These are the activations of a small neural network, seen along a few directions. Each row is one input.
In each table, some parts of the input vary, and every possible input appears once, in random order.
Descriptions start from the smaller parts, as in this example, which fits no table here: line(4) and (point or ring(11) or (values(3) and ring(5))).
Shared parts are said once, and a part with two or three values counts as separate values.
In the rows, 128 means zero.

A family of inputs:
R1: [136 132  94 147 138 109 143 130 116 144 137 125]
R2: [125 151 121 125 117 151 124 134 116 112 115 139]
R3: [123 138 112 117 140 144 125 110 110 140 127 143]
R4: [118 118 108 153 133 111 140 139 125 133 162 123]
R5: [127 144 144 120 125 159 154 129 100 122 111 140]
R6: [140 137 149 109 121 148 144 120  92 111 131 128]
R7: [120 108 138 132 135 152 107 125 128 135 137 138]
R8: [139 133 118 137 126 129 124 153 138 148 107 109]
R9: [124  98 118 160 128 115 127 147 134 141 144 121]
R10: [131 128 148 141 121 154 101 137 133 106 131 132]
R11: [131 112 105 158 132 108 133 131 125 154 116 118]
R12: [111 138 116 112 118 105 107 130 119 131 139 138]
R13: [129 130 132 124 113 104  92 123 133 141 128 135]
R14: [132 119 100 134 119  99 142 130 112 138 148 116]
R15: [116 156 114 127 129 113 110 125 129 141 129 149]
R16: [146 132 141 125 110 139 101 121 119 111 120 122]
R17: [149 120 159 118 118 149 129 119 101 118 116 123]
R18: [107 126 140 144 130 117  91 134 144 135 139 140]
R19: [113 128 129 124 141 147 120 117 119 128 155 140]
R20: [ 98 143 129 135 132 116 106 135 135 127 154 144]
R21: [126 122 125 129 131 144 114 109 122 151 110 139]
R22: [135 146 129 114 109 141 119 128 111 104 131 129]
R23: [118 127 119 105 116 136 129 117 110 136 135 136]
R24: [137 127 154 130 122 160 139 128 109 129  97 135]
R25: [145 132 130 130 115 114 120 138 135 144 124  96]
R26: [123 136 124 134 122 117  98 133 139 148 111 148]
R27: [143  91 112  70 187  66 239  88 227  76 104 139]
R28: [146  76 128  82 186  63 225  81 237  84  84 128]
R29: [143 141 134 136 123 149 104 123 124 118 106 132]
R30: [136 154 109 128 134 128 137 150 128 140 124 113]
R31: [129 108 128 114 119 136 109 112 116 141 124 130]
R32: [141 107 114 146 116  98 129 126 123 148 133 110]
R33: [110 146 140 136 122 149 118 131 125 102 143 132]
R34: [123 128 137 149 131 127 119 150 146 138 135 101]
R35: [129 120 171 138 126 160 130 127 117 117 128 131]
R36: [119 140 123 135 130 131 134 159 137 130 150 111]
R37: [136 144 116 118 119 115 134 142 123 134 139 101]
R38: [112 128 156 126 132 161 145 133 104 107 139 133]
What do these inputs look like to the network? -> values(2) and (point or (values(3) and line(6)))
Changing only the values(2) part turns R2 into R29. The same change can be made to R33. Which row results? -> R10
A walk changes only the line(6) part. It starts at R24 and steps to R29. List the rest of the walk in order. -> R21, R26, R8, R11
Change only the values(2) part in R19. List by row number the other rows that result. -> R7

A family of inputs:
R39: [159 122 156 116 123 159 170 123  98 115  92 109]
R40: [148 118  95 138 144  96 172 133 135 142 133 101]
R41: [128 133 155  96 141 145 165 112 140  88 123 142]
R42: [113 124 151  96 136 135 136 104 154  94 113 164]
R43: [102 181 164 162  76 216  28 152  30 149 148 136]
R44: [112 110 156 102 137 141 105 102 169  99 108 169]
R45: [119 117  94 128 144  75 132 130 176 134 136 136]
R46: [107 164 112 185  77 156  23 167  44 186 175 113]
R47: [162 115 101 147 129  96 167 141 120 151 116  81]
R48: [132 128 100 126 149  82 161 133 164 130 147 114]
R49: [115 103 102 130 146  78  99 128 192 146 133 142]
R50: [138 122 151 109 134 157 178 111 114 102 112 129]
What do these inputs look like to the network? -> values(2) and (point or line(5))
Which other rows agree with R43 in the values(2) part? List them by row number. -> R39, R41, R42, R44, R50

A family of inputs:
R51: [131  78  90 102 167  42 174 110 226 125 119 137]
R52: [121 137 172  96 136 170 157 106 128  78 124 153]
R53: [144 139 112 141 132 111 166 144 118 126 144  97]
R54: [136 148 133 177  93 151  84 156  51 170 139  95]
R55: [104 140 119 171  98 119  28 160 104 172 158 133]
R56: [110 129  98 139 145  94 117 135 168 140 163 132]
R57: [116 148 168 104 113 190 115 112  90 101 114 159]
R58: [119 151 185 126  91 208  69 133  74 112 108 146]
R59: [138 151 109 150 107 130 121 147  79 150 134 102]
R60: [106 141  94 148 121 114  72 140 129 164 153 137]
R61: [164  87 102 113 167  72 227 111 175 124 102 101]
R62: [147  88 153  69 166 135 207  80 193  74  78 146]
Changing only one part turns R51 into R56. The same change can be made to R62. Which row results? -> R52
What do these inputs look like to the network? -> values(3) and line(4)
Change only the line(4) part in R61. List by row number the other rows that result. -> R53, R54, R59

A family of inputs:
R63: [137 133 138 110 140 136 173 118 133 103 125 125]
R64: [129 108 143 110 140 129 140 106 157 105 100 149]
R65: [148 112 143 119 137 137 166 114 136 108 100 120]
R66: [152 110 116 127 135 110 167 126 130 136 113 105]
R67: [100 188 147 174  70 197  20 164  19 163 175 127]
R68: [139 109 105 131 137  91 137 130 159 142 118 114]
R69: [117 126 138 104 144 132 149 111 155  98 128 151]
R70: [126 104 125 119 141 101 122 119 174 125 114 142]
R71: [125 127 100 127 140  93 147 134 155 133 143 121]
R72: [113 123 121 115 145 101 131 121 168 117 139 150]
R73: [111 167 148 179  67 200  10 164  20 178 142 123]
R74: [139 130 112 122 140 110 174 130 131 127 138 109]
What do these inputs look like to the network? -> values(2) and (point or ring(5))
Changing only the values(2) part turns R66 into R74. The same change can be made to R65. Which row results? -> R63

A family of inputs:
R75: [121 154 144 105 132 137 162 119 108 101 146 142]
R76: [151  99 154 123 122 159 140 116 117 118  91 120]
R77: [145 125 100 143 141 104 166 141 132 147 134  93]
R78: [123 110 163  97 124 145 115 118 146 114  96 151]
R79: [109 125 109 128 147  92 121 128 170 125 152 148]
R80: [107 138 155 109 139 148 128 118 150  94 138 157]
R81: [104 179 130 186  70 186   7 160  27 179 162 122]
R82: [153 103 112 146 136  96 133 122 147 151 102 104]
R83: [143 130 137 123 129 161 175 127  96 116 115 117]
R84: [126 139  96 123 135  90 152 133 143 126 166 116]
R85: [126 105 110 124 132  91 109 125 172 138 107 137]
What do these inputs look like to the network? -> point or (values(2) and ring(5))
A walk changes only the ring(5) part. It starts at R76 and steps to R78. List the rest of the walk in order. -> R80, R75, R83
